arr =
array([[131, 144, 131, 147, 124, 131, 119],
       [135, 130, 119, 138, 125, 121, 139],
       [123, 129, 121, 138, 129, 122, 129],
       [129, 149, 139, 126, 137, 132, 100],
       [129, 140, 132, 137, 156, 125, 134],
       [122, 108, 118, 110, 110, 121, 121],
       [134, 100, 115, 100, 117, 126, 147],
       [126, 146, 127, 151, 146, 120, 130],
       [113, 150, 131, 155, 135, 121, 101],
       [120, 121, 132, 112, 113, 134, 115],
       [130, 146, 136, 137, 148, 127, 116],
       [122, 145, 126, 157, 134, 121, 124],
       [126, 133, 112, 150, 125, 112, 135],
       [130, 135, 139, 131, 148, 136, 127],
       [127, 109, 121, 109, 115, 126, 130]])
arr[0,0] => 131
arr[:, 6] => [119, 139, 129, 100, 134, 121, 147, 130, 101, 115, 116, 124, 135, 127, 130]
arr[:, 5] => [131, 121, 122, 132, 125, 121, 126, 120, 121, 134, 127, 121, 112, 136, 126]
arr[:, 4] => [124, 125, 129, 137, 156, 110, 117, 146, 135, 113, 148, 134, 125, 148, 115]
arr[13] => [130, 135, 139, 131, 148, 136, 127]
arr[7,2] => 127
arr[3,4] => 137
arr[:, 2] => [131, 119, 121, 139, 132, 118, 115, 127, 131, 132, 136, 126, 112, 139, 121]
arr[:, 3] => [147, 138, 138, 126, 137, 110, 100, 151, 155, 112, 137, 157, 150, 131, 109]
arr[9] => [120, 121, 132, 112, 113, 134, 115]
arr[11] => [122, 145, 126, 157, 134, 121, 124]
arr[9,6] => 115
arr[4,1] => 140
arr[0,1] => 144
arr[5,5] => 121
arr[5] => [122, 108, 118, 110, 110, 121, 121]
arr[1,5] => 121
arr[6,2] => 115
arr[9,1] => 121
arr[6,6] => 147
arr[2,2] => 121
arr[8,2] => 131
arr[2] => [123, 129, 121, 138, 129, 122, 129]
arr[2,6] => 129
arr[9,0] => 120
arr[1,6] => 139
arr[12,5] => 112
arr[0,4] => 124
arr[14] => [127, 109, 121, 109, 115, 126, 130]
arr[7,1] => 146
arr[1,0] => 135
arr[0,5] => 131

X =
[[136 134 116 126 123 136 128]
 [127 114 137 113 130 127 100]
 [124 122 115 131 105 108 122]
 [120 122 144 115 145 140 113]
 [128 117 146 137 137 143 126]
 [129 129 136 140 122 137 138]
 [133 139 141 139 146 129 140]
 [110 120 120 108 128 118 113]]
Indices start at 0.
(0, 0) => 136
(4, 1) => 117
(3, 0) => 120
(0, 3) => 126
(5, 4) => 122
(0, 6) => 128
(7, 1) => 120
(4, 0) => 128
(5, 5) => 137
(2, 0) => 124
(4, 5) => 143
(1, 3) => 113
(0, 1) => 134
(1, 2) => 137
(6, 3) => 139
(6, 6) => 140
(1, 6) => 100
(4, 6) => 126
(7, 2) => 120
(0, 5) => 136

m = [141 131 131 124 155 141]
m[0] => 141
m[3] => 124
m[2] => 131
m[5] => 141

A =
[[131 125 119 135 116 138 126 128 105]
 [124 144 133 134 123 132 107 124 137]
 [116 124 128 121 123 105 147 117 133]
 [138 127 139 128 139 119 127 119 127]
 [109 124 124 117 138 149 125 142 135]
 [117 118 129 121 126 130 116 127 131]
 [127 141 116 127 142 120 124 124 127]
 [139 130 115 134 118 111 128 123 126]
 [129 127 133 119 138 137 140 122 132]
 [147 124 125 133 124 130 139 139 120]
 [134 139 121 126 120 131 127 125 125]]
Rows and columns are counted from 0.
(0, 0) => 131
(8, 7) => 122
(4, 3) => 117
(5, 6) => 116
(4, 6) => 125
(3, 6) => 127
(4, 7) => 142
(3, 3) => 128
(6, 1) => 141
(9, 8) => 120
(1, 8) => 137
(2, 3) => 121
(5, 0) => 117
(7, 4) => 118
(9, 5) => 130
(1, 6) => 107
(9, 3) => 133
(0, 7) => 128
(2, 2) => 128
(10, 4) => 120
(4, 0) => 109
(3, 8) => 127
(7, 6) => 128
(8, 4) => 138
(6, 6) => 124
(2, 7) => 117
(10, 5) => 131
(10, 1) => 139
(8, 3) => 119
(4, 5) => 149
(1, 7) => 124
(8, 0) => 129
(9, 7) => 139
(6, 0) => 127
